Each row below holds a small network's activations on one input, seen along a few directions.
Each table varies a few parts of the input and shows all the possible inputs, shuffled.
Descriptions start from the smaller parts, as in this example, which fits no table here: one of 6 places along a line, together with either a single point or one of 11 places around a ring or (one of 2 separate values, together with one of 8 places around a ring).
Shared parts are said once, and a part with two or three values counts as separate values.
In the rows, zero is written as 128.

Rows:
x1: [112  85 147 181 163 149 154 146 147 129 130 124 158 138 102 107 163 170
 121 114]
x2: [114 214 138  39  85 187 161 141 188 146  99 105 196 142 151 118 192 103
 159 156]
x3: [119  58 168 180 161 146 155  96 131 106 103 111 143 136  88 160 123 146
 169 103]
x4: [120 124 173 165 152  96  75 126 133 153  55 106 108  94  98 137 136 116
  98 132]
x5: [133 173 123  87 141  86  95 133  89 134 156 138  94  88 186 108  89  89
 141 108]
x6: [122 151  66  95 113 137 152 154 111  98 235 136 144 146 149  87 131 163
 104 148]
x7: [125  80 189 168 145 104 103  86 126 126  58 107 107 114  86 173 107 100
 154 127]
x8: [138 135  53  96  96 136 152 146 109  92 223 153 149 159 157 100 129 160
 114 152]
x9: [122 115 139 178 148 120 103 162 150 153  81 125 143 121 110  99 171 158
  84 136]
x10: [134 111 159 176 136  94  74 117 131 148  37 131 109 115 110 153 137 112
 111 145]
x11: [144  96 123 179 126 117 107 155 148 147  70 150 148 135 118 116 166 153
  93 136]
x12: [110  92 208 168 164 109 105  90 130 129  73  91 104 102  77 160 111 101
 146 127]
x13: [131 175  99  81 121 122 130 125 103 135 183 130  78 116 151 127  82 106
 121 109]
x14: [152 165  88  86  94 120 133 115  99 131 166 155  82 130 161 142  79  93
 139 110]
x15: [130 197 119  39  67 182 161 133 186 134  87 126 202 153 153 133 187 101
 164 163]
x16: [151 156 108  88 122  82  95 125  87 128 143 157  99 103 196 122  86  84
 153 112]
x17: [105  68 185 181 175 149 154 109 132 111 119 104 137 129  84 145 126 152
 159 101]
x18: [124 160  79  96 113 143 146 134 105 121 219 126  95 137 134 121  94 147
  94 129]
x19: [130  68 131 182 142 147 156 138 146 124 113 142 165 154 110 121 161 166
 133 118]
x20: [145 138  67  95  96 132 148 128 108 115 210 143  95 148 141 131  90 140
 102 134]
Changing only one part turns x4 into x10. The same change can be made to x13. Which row results? -> x14
What is each input in this table made of? -> one of 2 separate values, together with either a single point or one of 4 places along a line or one of 5 places around a ring
Change only the place on the ring of 5 in x12. List by row number the other rows that result. -> x1, x4, x9, x17

Rows:
x21: [128 141 123 114 103 174 154 150 180 141  92 121 186 153 128 117 188 147
 129 144]
x22: [138 141  96 109 126  90 105 121  84 118 179 143  79 115 159 126  76 113
 119 122]
x23: [141 194  84  58  92 132 134 141 126 127 167 145 128 128 169 110 125 101
 130 138]
x24: [125 110 183 167 136 120 100 117 148 145  40 114 137 119 100 146 153 113
 130 136]
x25: [131  92  80 142 132 132 157 131  96  95 227 144 107 151 128 117  93 171
 107 118]
x26: [116  88 164 184 145 134 128 130 160 135  71 117 155 133  85 135 170 147
 114 135]
x27: [108  60 160 193 161 154 153 135 159 117  98 108 174 141  76 123 165 178
 128 122]
x28: [136 172  67  81  99 151 157 153 130 115 189 144 148 146 157 100 139 137
 122 141]
x29: [124 187 157  72 102 140 122 118 158 146  63 124 156 119 148 143 156  76
 165 142]
x30: [132  95 158 176 158  88  87 113 100 136 101 129  83 105 114 143  98 120
 116 112]
x31: [120 122 120 124 116 190 180 143 175 123 122 115 199 164 114 121 191 169
 132 145]
x32: [140 112  84 135 128 108 129 133  86 114 205 141  95 135 145 115  87 149
 116 121]
x33: [135 213 106  39  94 122 120 125 115 135 149 136 109 115 180 129 103  73
 142 141]
x34: [140 155 119  91 123  84  99 106  80 130 163 135  63 103 159 141  61  81
 143 115]
x35: [127 118 179 152 157  78  83  96 100 140  93 128  68  90 120 153  82  80
 140 109]
x36: [117 132 197 142 149 111  97 106 144 148  26 109 125  97 111 154 132  81
 157 123]
x37: [126 145  69  90 106 166 176 152 127 104 218 134 158 159 149 101 136 169
 115 140]
x38: [133 162 139  93  95 155 131 137 176 153  71 122 167 135 139 128 175 112
 137 141]
x39: [125  70 141 195 166 106 112 126 108 127 129 129 104 118  97 132 112 159
 108 110]
x40: [117  51 137 203 171 126 138 127 111 111 157 122 119 132  84 127 116 186
 110 106]
Changing only one part turns x27 into x36. The same change can be made to x37. Which row results? -> x33
What is each input in this table made of? -> one of 4 places along a line, together with one of 5 places around a ring
Change only the place on the ring of 5 in x24. List by row number the other rows that result. -> x22, x23, x30, x38

Rows:
x41: [132 135 100 129 115 164 159 161 159 130 118 153 184 152 151 103 178 154
 136 128]
x42: [134 123  91 149 142  99 110 162 105 125 152 156 135 121 158  85 133 147
 109 129]
x43: [140 193  53  41  60 142 147 128 123 121 211 128 104 152 148 129 102 123
  99 165]
x44: [148  90  99 155 147 107 131 122  84 116 170 161  93 127 153 131  80 139
 135  86]
x45: [153 105  74 138  94 124 129 135 128 114 136 163 135 159 141 132 135 144
 114 154]
x46: [161 132  98 110  87 111 107 123 131 133  93 160 122 141 157 146 128 101
 123 146]
x47: [153 119 124 128 138  96 110 110  96 132 125 157  85 106 161 147  77  91
 150  93]
x48: [119 102 134 157 131 171 162 153 167 133 120 120 179 150 103 106 182 176
 114 122]
x49: [140 130 148 128 102 108  92 106 148 145  56 116 114 124 111 158 136  99
 121 153]
x50: [118  95 131 177 157 109 111 153 117 123 151 125 130 121 109  93 142 168
  87 128]
x51: [114  75 150 156 154 146 157 117 131 103 147 114 163 142 101 130 142 165
 158 123]
x52: [116 207  78  61 115 120 122 156 101 126 227 129  98 117 162  88 105 130
  80 144]
x53: [129 115 169 144 159 100 102  98 110 142  88 119  74  94 116 162  80  94
 142  92]
x54: [113  87 178 186 168 118 123  98 117 135 109 105  76 110  71 161  89 126
 122 101]
x55: [130 180  75  65 116 127 145 120  84 119 238 129  62 123 160 129  56 113
 123 112]
x56: [129 102 116 127 131 139 154 123 120  94 150 147 166 148 151 125 136 135
 174 130]
x57: [138 129 141  99 123 124 131 110 123 113 109 144 155 126 165 140 129  93
 185 127]
x58: [138 150 119 124 135  88  84 149 108 139 116 153 119 104 171 101 127 109
 115 127]
x59: [121 155 171 119 125 151 124 133 170 159  45 107 162 118 126 129 171 108
 143 123]
x60: [121 145 165 137 150  88  76 134 121 154  79 113 114  89 129 117 128 102
 116 129]
x61: [123  99 157 171 122 128 118 107 150 135  78 103 112 138  62 164 138 133
  99 157]
x62: [104 127 176 160 142 167 143 133 177 150  66  97 158 132  79 134 177 144
 121 133]
x63: [128  60 133 184 161 120 141 120 105 117 163 130  95 126  96 133  93 157
 118  92]
x64: [100  99 188 153 156 142 134  98 135 112  94  92 149 125  83 153 139 134
 160 131]
x65: [119 185  97  35  99 154 168 118 115  97 221 114 137 142 158 123 108 113
 160 141]
x66: [118 126 185 117 141 127 124  99 134 123  72 104 150 113 126 150 128  91
 181 126]
x67: [137  73 111 170 114 132 136 130 139 115 133 129 135 156  90 134 143 167
  93 147]
x68: [121 218  80  35  81 181 173 156 154 137 194 120 153 147 156 101 149 132
 120 138]
x69: [103 118 173 179 166 105  96 134 129 143  98 103 112 105  82 121 137 137
  95 139]
x70: [139 164 127 105 108 149 133 151 158 153  79 149 170 136 165 114 173 114
 148 125]
What is each input in this table made of? -> one of 5 separate values, together with either a single point or one of 5 places around a ring
Changing only the choice among 5 separate values turns x61 into x54. The same change can be made to x49. Which row results? -> x53
Change only the place on the ring of 5 in x56. List by row number the other rows that result. -> x51, x57, x64, x66
Which other rows agree with x52 in the choice among 5 separate values? List them by row number. -> x42, x50, x58, x60, x69
Start at x48 and move only the place on the ring of 5, one step at a time. The first step leads to x41. Which rows follow, in order? -> x70, x59, x62
